A small network was shown many inputs. Here are its activations along a few directions, one row for each input.
Each table varies a few parts of the input and shows all the possible inputs, shuffled.
Descriptions start from the smaller parts, as in this example, which fits no table here: one of 6 places along a line, together with either a single point or one of 9 places along a line or (one of 2 separate values, together with one of 5 places around a ring).
Shared parts are said once, and a part with two or three values counts as separate values.

Other details of the inputs shift rows strongly along two fixed directions, in all tables alike. That doesn't count.

Table:
r1: [  7  -8 -36 -20  23 -15  14 -10  -1  30  10 -33 -23 -43]
r2: [ 24   2 -10 -35   2  37  25  46  52  18 -16 -32 -15 -11]
r3: [ -3  -5  12  24   2 -17 -17 -26 -30  -4   5  17   3   3]
r4: [ 31   1 -12 -34  10  33  26  51  60  10  -9 -33 -13 -17]
r5: [  7  13  28   4 -21  23   2  34  22  -7 -26  13  14  32]
r6: [ -9 -14   3  13   8 -16 -12 -27 -25   2  -4  31   8   7]
r7: [  0 -14 -39 -29  26 -18  15 -14   4  19  12 -34 -14 -47]
r8: [  3 -11 -23 -20  13 -18  17 -14   5  27   0 -41 -12 -30]
r9: [ -9  -1   1  13  -2 -14 -18 -23 -37  -4   7  23   0   0]
r10: [ 21   6  -1 -28  -4  29  27  45  52  18 -18 -45  -9  -7]
r11: [ 10  14  27   6 -18  21   3  37  23 -17 -17  12  18  29]
r12: [ -1 -12  12  18   4 -17 -14 -31 -26 -16   7  19   9   5]
r13: [ -8  -6   1  22  10 -19 -14 -21 -31   4   3  30   5   1]
r14: [-12  -9  12  19   1 -22  -9 -24 -22   2  -7  18  14  11]
r15: [ 13 -22 -28 -20  27 -12  15 -16   8  28   3 -28 -19 -34]
r16: [-10 -14  14  16   2 -15 -17 -30 -22  -5  -3  20  10   6]
r17: [ -5  -5  10  21  -1 -21  -3 -26 -31  -9   5  14  13  11]
r18: [ 24  -1  -5 -35   0  39  20  44  53  12 -13 -38 -17 -14]
r19: [ 10  17  24   5 -20  36  -6  40  13 -13 -12  17   2  23]
r20: [  6  -8 -25 -17  18 -14   9 -14   2  23  11 -44 -21 -43]
r21: [  8  22  27  12 -20  22   0  42  18  -5 -20  12  11  27]
r22: [-10  -9   2   5  -4 -10 -16 -28 -31  -6   0  24   3   6]
r23: [  2  14  24  -7 -27  32  -6  31  19 -15 -22  13  11  25]
r24: [ -8  -6   7  11  -3 -16 -14 -30 -31 -17   7  17  11   3]
r25: [ -8  17  24  -9 -26  31  -8  33  19 -16 -23  13  14  21]
r26: [ 15 -18 -26 -13  28 -13   8 -12   6  25  13 -38 -26 -43]
r27: [ -4 -13  13  15   0 -13 -14 -31 -24  -6  -2  19   6   8]
r28: [ 18  12   0 -19   3  23  22  55  57  22 -14 -44  -8 -16]
r29: [ 12 -27 -25 -19  32 -15   9 -15  14  16  15 -37 -17 -44]
r30: [ -7  18  13 -12 -22  32  -3  38  17  -9 -24  25  13  23]
r31: [ -5  36   1  16 -28  28  16  30  30 -23  20   7  -5  58]
r32: [-11  -7  -3   5  -1 -13  -9 -26 -33   0  -3  30   5   7]
r33: [  5  13  28   7 -16  20   1  39  26 -15 -18  12  21  27]
r34: [-20   1   5  12  -4 -26  -9 -24 -32 -10   2  15  19   4]
r35: [  6  14  19  -9 -22  33  -6  37  18 -24 -12  20  10  22]
r36: [-23  19 -20  23 -11 -19   6 -29 -16 -14  38  12  -7  36]
r37: [ 16 -23 -26 -21  26 -10  14 -18   7  14  18 -40 -21 -41]
r38: [ 14   7  24  -1 -15  32  -6  36  23 -24 -12  21   9  24]
r39: [ 21   7   1 -23   5  31  14  52  60  15 -11 -44 -13 -21]
r40: [ 11 -23 -18 -15  28 -16  10 -17  16  14  13 -42 -12 -41]
r41: [ -7   2  11  26  -4 -19  -6 -19 -34   2   2  13   7   9]
r42: [ -9 -17   8  13   5 -13 -18 -28 -24  -4  -1  26   6   5]
r43: [ -3 -16   7  12   3 -12 -16 -29 -27  -5   0  25   3   7]
r44: [-22   9   5  18  -6 -23 -12 -18 -35   2   0  14  12   3]
r45: [ -3  -2   1  20   3 -13  -9 -21 -37   2   5  27   0   4]
r46: [  4  -3 -24 -13  15 -20  16  -8   1  30   7 -44 -15 -36]
r47: [ -4  34   1  17 -25  25  14  31  34 -23  18   9  -5  57]
r48: [ -7  26  23  -1 -26  30 -10  40  15 -14 -17  11  11  17]
r49: [ -8  -9   7  22   7 -17 -20 -23 -30  -2   6  24   2  -1]
r50: [ 10 -16 -38 -27  26 -16  18 -15   4  20  13 -33 -17 -42]
r51: [-23   0   6  10  -8 -21 -10 -24 -30  -1  -7  16  15   8]
r52: [ 11  11  29   2 -21  33  -2  32  20 -24 -12  11  12  24]
r53: [-18  -7   0   5   0 -16 -18 -28 -34 -16   9  24  10  -3]
r54: [ 12 -12 -19 -10  20 -11  11 -14   3  23  13 -45 -22 -40]
r55: [-10  -1   5  14  -4 -24  -6 -25 -32 -10   3  16  15   9]
r56: [ -5   1 -46  -1  20 -19  28 -17  27  16  43 -48 -31  -9]
r57: [ 11 -20 -16 -18  17  -7  12 -19   8  20   5 -41 -18 -32]
r58: [ -2  -5   1  21   8 -17 -11 -22 -33   2   4  29   1   3]
r59: [ -3 -17 -29 -30  19 -11   7 -16   5  21   5 -36 -17 -42]
r60: [-20   4  -6  12   1 -18 -14 -20 -39   1   3  28   6  -3]
r61: [  8   9  20   0 -10  29  -2  40  25 -16 -16  27  15  24]
r62: [ -1 -10   0  15   5 -14  -6 -27 -34  -9   8  28   6   6]
r63: [-20   1   0  11  -2 -16 -21 -22 -38  -5   6  22   4  -4]
r64: [ -5  19  23  -7 -24  29  -7  36  20 -26 -14  12  18  18]
r65: [-20  43  -3   7 -31  25  11  33  31 -23  17   8   1  52]
Each input here is: one of 5 places along a line, together with either a single point or (one of 3 separate values, together with one of 4 places along a line).
- The inputs of r46 and r28 match in every part but the place on the line of 5. If r35 is changed in the same way as r46 into r28, which row does it become? => r29
- The inputs of r62 and r7 match in every part but the place on the line of 5. If r18 is changed in the same way as r62 into r7, which row does it become? => r59
- Which other rows does r15 become when the choice among 3 separate values takes its other values? List them by row number. => r4, r58
- A walk changes only the place on the line of 5. It starts at r14 and steps to r5. List the rest of the walk in order. => r10, r8, r51
- Which other rows does r29 become when the choice among 3 separate values takes its other values? List them by row number. => r42, r49
- A walk changes only the place on the line of 4. It starts at r55 and steps to r24. List the rest of the walk in order. => r35, r50

Table:
r66: [  7   7 -26 -23   6  11  19  19  33  12  10 -32 -20 -12]
r67: [-19  -2 -23  -1   8 -30   2 -30 -22   9  14  -6  -3 -11]
r68: [ -5  28  14  -2 -25  30  -3  44  16  -3 -19  13   6  21]
r69: [ 16  -6  -3 -21   6   9  12  17  31  17  -8 -41 -10 -23]
r70: [  5 -18  -7  14  16 -26   1 -39 -17   5  17 -10  -8  -7]
r71: [-11  -9  -8  13  12 -33   2 -33 -15   5  15 -14   2  -9]
r72: [-10  -1  32  23 -12  -1 -24  -8 -25 -18 -12  38  21  21]
r73: [ -6   4  10  30  -6  -2 -11 -11 -23 -12   7  42   5  31]
r74: [ 16   4  30  -6 -14  31  -4  40  18  -8 -33  19  15  15]
r75: [  1 -18  -9   0  19 -23  -4 -28 -26  16  -1   1  -1 -25]
r76: [ 31 -17  -6 -12  17  13  19  13  41  10   5 -34 -17 -12]
r77: [ -3 -12 -11  16  17 -28   2 -37 -13   2  23 -11  -8  -7]
r78: [ 18  -1 -18 -12  13   9  24  18  37  16   8 -32 -18 -10]
r79: [ 24 -16  -1 -22  17  12   9  20  33  13 -11 -30  -7 -31]
r80: [  0  20  18  -5 -20  33  -6  45  15  -2 -24  17   7  16]
r81: [  0  -4  20  30  -7  -5 -10 -18 -23 -17   2  40  11  35]
r82: [ 14  -6  -5 -26   8  11  14  20  25  21 -16 -36  -8 -27]
r83: [-24  14  13  13 -21  -3 -21  -8 -30 -15  -6  42  16  26]
r84: [ -3  30  21   5 -26  25   1  45  23 -17  -9   6  14  28]
r85: [ 13  -3  -6 -17   7   4  20  17  35  15  -2 -44  -7 -15]
r86: [ -7  20  14 -14 -27  33  -3  35  22 -18 -18  14  12  25]
r87: [ 18  -3 -20 -20  11  18  18  16  35   3  16 -31 -22 -14]
r88: [ 15   7  23  11 -10  29   3  33  36 -20  -3  13   4  33]
r89: [ 15  -8 -15 -32  13  13  10  23  28  16 -11 -23 -10 -31]
r90: [ 23  -3  36  -2 -11  33  -7  39  23 -11 -31  17  15  14]
r91: [  9   0  -7 -19   6   8  12  18  34  14  -3 -42 -10 -23]
r92: [  0  19  21 -10 -24  37  -8  43  16 -18 -18  17  10  16]
r93: [  8   5  20 -14 -15  35  -5  36  23 -18 -25  23  15  16]
r94: [ -1  23  21   1 -25  22   7  39  22  -9 -19   6  15  31]
r95: [  6 -20  -5   2  20 -22 -10 -27 -26   7   5  -2  -2 -31]
r96: [-24  17  13  21 -22  -6 -15 -10 -31 -25   6  37  18  32]
r97: [-12 -18 -15 -10  13 -20  -5 -36 -24   4   5  -2  -1 -23]
r98: [ -5   0  19  17  -6   0 -20  -3 -30  -7 -15  45  14  13]
r99: [-17   0 -21   7   9 -30   4 -26 -24  16  13  -8  -5 -12]
r100: [ -6  -2  21  14 -10   2 -24  -8 -32 -22  -8  47  17  14]
r101: [ -3  -7  34  21 -11  -1 -23  -9 -27 -15 -17  37  20  20]
r102: [-10 -12 -24   0  12 -22   3 -41 -18  -1  23  -4  -9  -6]
r103: [ -7  -2 -20  13  12 -28   8 -33 -19  12  20  -8 -10  -5]
r104: [ 13   0  -7 -23   8  12   8  24  25  14  -5 -37 -10 -33]
r105: [-25  10  11  14 -20  -6 -12 -14 -25 -24   0  38  21  34]
r106: [ 16   2 -14 -16   7   8  24  16  33  15   2 -39 -16 -11]
r107: [-15  -4 -17  -2   6 -23  -7 -33 -29   4  16  -6  -6 -21]
r108: [-14  -2 -15   4   7 -27   0 -30 -26  16   7  -8  -3 -15]
r109: [ -1 -22 -21   1  18 -19   2 -42 -14  -3  24   1 -11  -7]
r110: [ 16  -4 -23 -22  12  14  18  17  37  10  10 -27 -21 -12]
r111: [  9   2 -10 -24   3   8  17  18  27  20 -10 -40 -10 -22]
r112: [-17   1 -18   9   8 -33   8 -29 -21  14  13 -11   0  -8]
r113: [ -8  -5 -23   6  11 -22   0 -37 -24  -1  29  -7 -14 -10]
r114: [-10  -4 -10   6   8 -26  -7 -30 -27   7  13 -10  -4 -22]
r115: [ -9 -10 -11   0  12 -24  -3 -28 -27  17   2  -5  -2 -22]
r116: [-12 -12 -16  -7  13 -22  -7 -28 -26  11   4   0  -4 -24]
r117: [ -2   2  19  33  -7  -2 -16 -14 -23 -26  12  40   9  32]
r118: [-14  14   8  29 -14  -4 -11  -8 -26 -11   6  38   6  33]
r119: [  6  26  18   8 -21  31   1  40  25 -20  -1   8   4  31]
- What do these inputs look like to the network? => one of 6 places along a line, together with one of 9 places around a ring
- The inputs of r79 and r72 match in every part but the place on the line of 6. If r75 is changed in the same way as r79 into r72, which row does it become? => r115
- The inputs of r107 and r96 match in every part but the place on the line of 6. If r108 is changed in the same way as r107 into r96, which row does it become? => r112
- A walk changes only the place on the line of 6. It starts at r95 and steps to r104. List the rest of the walk in order. => r114, r84, r119, r117
- Which other rows does r113 become when the place on the ring of 9 takes its other values? List them by row number. => r66, r70, r77, r102, r103, r106, r118, r119
